A small network was shown many inputs. Here are its activations along a few directions, one row for each input.
In each table, some parts of the input vary, and every possible input appears once, in random order.
Descriptions start from the smaller parts, as in this example, which fits no table here: one of 4 places along a line, together with either a single point or (one of 2 separate values, together with one of 5 places around a ring) or one of 11 places around a ring.
Shared parts are said once, and a part with two or three values counts as separate values.
(in the rows, 128 means zero)

Other details of the inputs vary at random and push rows far along two fixed directions, the same in every table; ignore that.

Rows:
R1: [151 160 134  86 152 112 125 157 121  94 115 161 135 141 126]
R2: [137 126 145 113 140 128 146 120 112 136 138 125 132 127 130]
R3: [142 103 131 153 116 120 128  97 127 129 117 106 127 124 117]
R4: [140 113 117 163 110 115 127 115 111 130 125 117 137 109 126]
R5: [139 136 157 109 141 125 142 136 136 112 128 127 137 132 131]
R6: [119 125 127 131 120 136 133 109 125 132 108 112 141 114 154]
R7: [130 115 139 119 135 120 124 109 129 140 126 119 136 131 122]
R8: [127 116 120 134 108 131 134 110 111 139 135 129 137 122 116]
R9: [139 143 138 114 135 116 130 153 124 112 126 131 146 129 138]
R10: [124 103 124 139 108 125 135 114 124 147 130 112 153 124 129]
R11: [119 124 127 126 145 119 130 148 118 107 127 126 147 127 137]
R12: [142 121 132 161 128 119 129 111 115 133 123 113 127 113 122]
R13: [139 177 164  43 179 127 151 164 135 100 133 163 143 163 127]
R14: [127 122 134 107 126 111 125 120 120 124 128 129 148 137 125]
R15: [141 100 127 156 104 122 141 112 119 131 136 117 137 113 140]
R16: [135 177 157  60 156 134 126 166 159 101 136 166 110 158 123]
R17: [131 111 129 135 105 117 119 118 136 127 127 119 134 123 129]
R18: [126 122 122 136 146 122 135 141 110 112 134 136 136 127 144]
R19: [131 113 133 138 124 128 139  99 113 144 130 117 131 120 111]
R20: [ 98 135 107 158  76 177 113 133 176 179 158 130  69 136 104]
R21: [146 139 143 132 148 121 138 136 118 124 131 127 129 123 139]
R22: [126 121 124 146 152 125 133 122 114 116 126 121 128 119 120]
R23: [133 123 115 127 122 136 122  96 115 122  99 118 132 119 141]
R24: [114 118 132 144 148 129 127 136 129 127 127 112 133 123 130]
R25: [143 120 145 138 129 130 144 118 128 130 135 125 125 123 138]
R26: [128 127 130 126 159 121 122 130 115 108 116 126 125 131 117]
R27: [129 109 129 136 116 126 140 114 109 142 137 127 143 123 136]
R28: [130 137 136 121 166 127 139 144 115 111 136 131 127 128 135]
R29: [123 126 120 134 117 144 136 107 117 138 119 120 127 110 156]
R30: [131 109 132 141 105 127 135 127 137 131 127 121 141 119 135]
R31: [ 95 205 111  79 113 181 110 220 188 152 171 197  60 170 127]
R32: [126 115 112 150 133 125 127 123 106 114 129 125 140 117 124]
R33: [124 174 135  65 155 120 134 137 138  99 111 155 129 146 148]
R34: [140 137 146 128 147 118 133 141 130 123 122 119 139 125 134]
R35: [136 117 125 144 102 128 134 115 123 124 133 130 130 118 122]
R36: [136 127 140 108 142 120 132 113 117 127 119 131 133 138 112]
R37: [ 67 125  66 166  72 179  85 157 180 184 152 134  64 141 100]
R38: [114 102 110 154 126 114 110 122 125 126 124 111 139 121 130]
R39: [141 142 132 112 137 106 117 144 128 109 122 135 140 134 134]
R40: [137 119 132 147 133 109 115 120 134 134 119 106 129 120 129]
R41: [131 125 124 125 103 130 121 128 134 124 126 136 118 132 117]
R42: [146 137 137 126 144 115 122 129 121 115 114 126 125 130 119]
R43: [ 83 146  78 149  77 180 117 123 172 182 139 136  75 127 126]
R44: [117 115 125 142 148 120 113 125 132 127 124 112 127 126 125]
R45: [129 103 117 137 107 123 122 102 114 142 121 122 140 126 115]
Description of these inputs: one of 5 places around a ring, together with either a single point or (one of 2 separate values, together with one of 4 places along a line).
Changing only the place on the ring of 5 turns R5 into R25. The same change can be made to R6. Which row results?
Answer: R29
Changing only the place on the ring of 5 turns R7 into R36. The same change can be made to R14. Which row results?
Answer: R45
Which other rows does R32 become when the place on the line of 4 takes its other values? List them by row number.
Answer: R4, R8, R35

Rows:
R46: [175 126 198 149 203  81 180 133  91  69 123  98 190 101 158]
R47: [189 120 198 108 165  87 184 129  81  96 119 101 201 108 173]
R48: [123  57 154 211 122 107 132 111 141 151 152  70 138  99 131]
R49: [114 143 141  76 109 156 146 139 151 175 174 161 121 154 125]
R50: [107  95  83 206 155 115 126 127  86 124 121  75 146  87 143]
R51: [ 93 179 118  87  90 193 123 123 159 188 149 169  52 158 118]
R52: [132 176 129  60 129 137 130 117 157 108  96 159 110 148 118]
R53: [ 79  90  64 182  85 126  75 128 141 155 103 105 130 131 116]
R54: [ 92 175  80 126 163 139  87 190 141 136 145 145  75 137 123]
R55: [137  92  98 181  51 130 124 110 127 131 143 125 129 125 102]
R56: [112 164 153 139 132 148 104 183 199 159 163 139  70 145  88]
R57: [140  77 161 198 131 104 130 109 140 135 141  71 145 111 101]
R58: [126 170 100 114  63 162 111 168 164 139 157 186  73 150  93]
R59: [ 91 119  91 161  70 175 140  89 164 168 112 108  98 112 149]
R60: [113 164 124 135 162 171  91 205 177 136 156 158  50 157  81]
R61: [111  98 104 139  80 143 124  71 159 143 102 105 122 130 113]
R62: [ 77 173  70 114 108 148  62 189 174 154 115 164  83 156 109]
R63: [129  93 127 145  77 146 137  86 142 196 151 111 136 135  94]
R64: [170 183 137  77 132 113 143 160 110  74 140 196 123 145 141]
R65: [117 171 133  82  96 169 125 145 171 201 161 168  91 155  90]
R66: [110  77 130 144  92 147 150  53 101 167 131 114 134 114 127]
R67: [137 198 120  49 194  90 107 181 107  64  90 186 140 161 162]
R68: [181 174 194  50 171 102 146 168 120 108 134 153 139 153 151]
R69: [160 131 160 148 218 119 159 162  88  65 126 118 149 118 148]
R70: [150  64 112 184  73 101 146  92  91 112 141 117 161  99 142]
R71: [158  48 168 162 106  94 147  97 105 151 134  75 174 106 147]
R72: [136  47 129 212 163 111 128 114  97 113 135  82 141  97 127]
R73: [139 166 165  79 114 141 119 182 169 162 148 149  99 157 106]
R74: [185 131 142 129 130  90 183 119  66  56 120 140 193  99 167]
R75: [ 93 168  82 126 155 136  85 183 146 132 140 142  83 135  89]
R76: [119 179 141  65 113 170 131 118 142 155 133 172  84 161  94]
R77: [127  79 141 171  68 140 117 122 160 192 148  87 121 135 103]
R78: [179 130 173  99 157 105 196  89  72 118 125 124 201 106 159]
R79: [173 190 173  34 169 111 164 131 113 120 142 175 147 152 140]
R80: [153 193 188  84 196 114 133 189 155  93 153 156 105 151 134]
R81: [ 99  59  82 202 143  99 108 111  91 126 129  76 150  94 128]
R82: [145 129 123 123 188  73 143 130  57  61  74 119 206 108 181]
R83: [ 93 185 100  72  98 171  81 158 185 139 119 166  80 150 111]
R84: [113  76 111 210 130 146 106 141 148 146 147  89 102 125  89]
R85: [ 90  91  73 192 133 121  91 132 122 138 132  91 125 118  93]
R86: [108  92 121 146  73 163 135  62 127 179 128 114 114 130  93]
R87: [161 182 167  87 237 116 133 194 114  61 135 165 109 153 132]
R88: [161 192 152  26 174 106 153 116 128  68  90 169 129 150 159]
R89: [102 101 100 142  88 137  95  91 140 126 102 108 138 121 121]
R90: [107  75 106 149  94 122 110  74 117 121 106  96 158  95 151]
R91: [159 135 149  91 173  96 158  94  71  50  76 120 203  97 181]
R92: [ 82 182  88  92  90 175  84 151 182 154 129 159  63 143 141]
R93: [ 84  62  72 190  98 108  89 112 115 146 104 101 148 110 150]
R94: [101  69 101 162  71 138 130  57 146 154 108  94 125 109 144]
R95: [168 130 176  91 170 109 198  67  49  87  97 124 196 107 163]
Changing only one part turns R55 into R74. The same change can be made to R89. Which row results?
Answer: R91
Changing only one part turns R48 into R56. The same change can be made to R49. Which row results?
Answer: R65
Describe the family of inputs behind these rows.
Answer: one of 5 places around a ring, together with either a single point or one of 9 places around a ring
Start at R63 and move only the place on the ring of 9, one step at a time. The first step leads to R86. Which rows follow, in order?
Answer: R61, R89, R53, R85, R84, R57, R77
Which other rows does R47 become when the place on the ring of 5 takes its other values? List them by row number.
Answer: R68, R71, R73, R77
List by row number the other rows that have the place on the ring of 5 in common with R92.
Answer: R51, R54, R64, R67, R68, R79, R80, R87, R88
